Here are a small network's activations along a few directions, averaged over the inputs that share one value of a field.
Values that are neighbours, or in one group, have similar rows; names and order tell nothing.
(in the rows, 500 means zero)
Random noise pushes rows far along 19 fixed directions. That doesn't count. These rows show it; they differ only by the noise:
[596 476 512 449 432 568 468 514 414 514 549 383 552 258 473 670 347 346
 450 562 522 430 464 418 568 550 534 744 705]
[507 480 544 498 361 432 447 494 442 488 449 630 596 461 589 637 805 448
 499 583 587 389 449 529 605 345 675 516 434]
[404 499 622 615 438 490 402 493 585 461 734 532 601 504 444 585 652 698
 616 568 500 628 630 531 537 618 342 322 506]
[286 505 539 732 417 547 327 424 565 511 593 475 488 689 486 574 705 468
 593 340 596 677 490 485 597 614 395 586 381]
[473 536 459 370 504 449 421 528 593 476 422 531 436 414 420 617 480 447
 522 598 535 536 554 557 554 562 509 545 650]
[240 439 455 488 696 469 389 625 491 421 432 464 580 557 648 375 541 495
 532 362 532 470 458 465 647 556 255 534 496]
[684 505 564 722 393 464 375 537 727 472 502 363 680 574 370 366 445 754
 552 497 589 614 622 478 438 599 523 280 444]
[374 685 381 483 499 434 454 409 632 494 628 493 556 518 461 356 511 411
 753 524 485 568 507 654 508 547 514 494 336]
[379 577 563 493 387 510 277 487 637 476 528 481 568 383 420 489 574 637
 622 622 611 269 537 511 428 675 594 425 600]
[498 733 523 554 402 609 472 383 386 657 681 416 361 634 426 484 953 400
 622 702 671 465 431 496 511 559 561 679 647]
[360 665 595 382 520 419 615 428 501 536 366 558 409 515 449 436 539 411
 482 611 532 581 577 728 511 529 513 339 550]
[348 544 481 705 495 653 392 422 611 667 519 629 531 390 672 546 477 358
 428 666 547 444 401 415 379 483 447 583 348]
[320 401 491 700 525 562 472 635 569 503 464 695 568 343 556 615 762 449
 577 612 603 437 422 629 604 561 407 688 535]
[481 613 520 471 456 467 403 412 647 528 481 590 455 546 460 403 525 550
 508 582 516 599 523 485 379 539 539 325 389]
[517 542 373 334 583 434 385 619 558 481 319 391 585 641 487 397 457 577
 404 496 558 473 560 497 604 423 443 355 721]
[558 490 476 426 676 617 609 534 526 392 508 609 464 588 430 347 381 454
 443 765 508 500 468 543 454 498 444 519 598]
[621 478 350 531 365 566 467 466 655 536 652 518 479 469 320 742 319 548
 438 577 506 530 521 503 330 449 573 643 484]
[715 428 505 629 569 540 437 496 549 495 457 433 339 531 525 637 222 570
 488 614 532 389 689 490 410 540 652 417 369]
[700 652 543 274 380 267 519 334 342 627 554 431 551 541 494 558 572 432
 480 458 457 603 499 345 603 397 647 382 382]
[410 428 452 554 528 414 569 670 373 502 661 588 727 305 619 629 601 490
 448 475 507 490 485 655 630 434 310 497 359]
[388 370 438 485 549 705 493 477 248 509 423 572 360 620 623 458 537 317
 337 284 502 378 237 331 525 434 526 799 496]


Field NIS:
koniz: [414 467 561 423 530 565 666 378 473 505 375 644 371 370 521 459 185 411
 452 423 288 564 482 563 405 499 552 454 449]
nofe: [677 504 444 519 590 430 548 618 423 644 488 519 565 436 545 569 507 446
 373 644 564 375 478 455 553 511 468 473 480]
nopez: [570 634 410 523 450 548 377 510 399 718 614 392 507 247 634 392 570 416
 591 449 465 398 407 370 452 606 510 562 525]
sol: [659 469 597 483 616 350 696 525 385 461 370 501 374 655 487 457 607 532
 524 497 506 627 579 560 599 472 515 427 412]
pigob: [443 585 533 418 443 549 503 434 332 520 570 371 331 642 418 397 625 546
 484 381 600 344 423 457 370 562 571 595 504]
geki: [545 395 537 403 426 513 515 537 482 204 476 552 478 664 494 434 552 516
 314 423 536 521 428 489 387 315 598 484 376]
robef: [588 428 544 427 473 414 449 538 369 590 494 579 447 533 464 637 674 695
 473 393 481 408 514 361 575 571 544 369 554]
vinu: [598 508 516 649 464 529 454 511 548 488 619 341 713 416 655 346 471 511
 628 494 449 525 518 408 494 436 455 481 466]
mup: [467 473 543 562 436 600 421 487 456 404 568 620 466 455 465 408 494 564
 604 363 383 547 531 606 550 667 567 262 454]
rapa: [626 486 415 472 645 468 569 589 450 450 511 638 386 364 466 419 390 336
 504 588 543 353 392 563 434 678 581 610 265]
dod: [639 508 486 500 566 284 578 489 344 700 535 501 741 548 472 820 492 309
 462 630 596 352 486 456 861 511 534 569 434]
nekal: [544 351 601 543 555 604 515 580 345 308 605 585 314 539 353 591 518 426
 401 478 608 525 416 490 521 754 462 702 419]
fego: [551 490 621 554 372 613 624 336 293 578 593 365 383 658 429 635 412 553
 460 340 406 512 621 538 500 460 619 394 629]
fopes: [225 502 584 460 533 578 335 384 689 431 363 574 529 341 740 293 411 497
 682 449 283 583 510 355 454 478 411 383 573]
riruf: [492 464 478 418 679 542 714 585 420 443 406 405 381 614 548 437 352 524
 348 526 467 414 550 591 420 369 419 476 591]
pes: [476 488 273 597 464 547 556 558 534 663 597 613 619 505 564 604 551 478
 386 462 431 558 445 574 480 287 386 511 480]
zudo: [286 587 577 362 519 313 672 445 465 512 673 306 547 448 411 565 494 541
 599 415 487 404 511 515 455 574 355 618 502]
nafuf: [425 576 673 525 453 469 339 378 578 533 493 243 495 477 410 515 347 521
 544 433 564 514 543 279 488 761 445 538 554]
The values of NIS form a ring.
- List every value one step from nopez, in the order listed. => vinu, pes
- List every value one step from geki, in the order listed. => riruf, zudo
- List every value one step from nafuf, in the order listed. => koniz, nekal
- List every value one step from fopes, in the order listed. => sol, pigob

Field MUVU:
sidek: [605 521 503 694 467 626 431 441 310 801 522 218 464 468 822 742 435 480
 366 503 496 411 640 336 497 282 483 482 533]
lom: [300 505 291 445 521 529 198 521 764 397 556 551 603 516 583 576 334 577
 546 661 527 143 548 513 389 444 567 403 392]
tepap: [549 783 293 363 414 454 360 427 473 897 556 455 418 375 360 544 339 414
 326 420 489 516 431 401 400 712 463 381 468]
malor: [572 341 586 552 360 314 557 531 391 360 690 234 696 412 511 734 565 592
 717 219 450 448 591 484 682 438 572 662 480]
luzor: [674 336 527 522 538 382 616 656 622 431 670 480 671 431 491 680 557 680
 348 650 540 636 520 310 360 341 256 650 471]
vufe: [114 625 609 409 717 473 489 373 507 577 719 477 481 609 438 526 345 516
 552 703 591 215 494 436 429 773 255 530 470]
tol: [240 535 470 678 456 736 396 618 559 518 273 593 225 634 624 537 800 597
 310 622 708 215 589 826 267 366 596 327 629]
foni: [742 579 455 513 218 163 645 625 705 391 330 368 363 115 509 463 691 557
 588 271 574 860 557 763 159 296 713 642  35]
mevep: [384 446 612 480 554 462 446 505 527 276 491 421 383 545 471 622 487 487
 758 416 392 847 815 714 806 609 357 405 759]
ris: [174 630 912 454 155 574 183 286 445 262 448 592 382 661 460 474 874 366
 300 480 770 626 447 500 455 613 636 371 404]
The values of MUVU form a line.
- Going along MUVU from tepap by way of its neighbour lom, in what order are malor, foni, mevep, ris met? => malor, mevep, ris, foni
- Fewest steps between sidek and tol? => 5
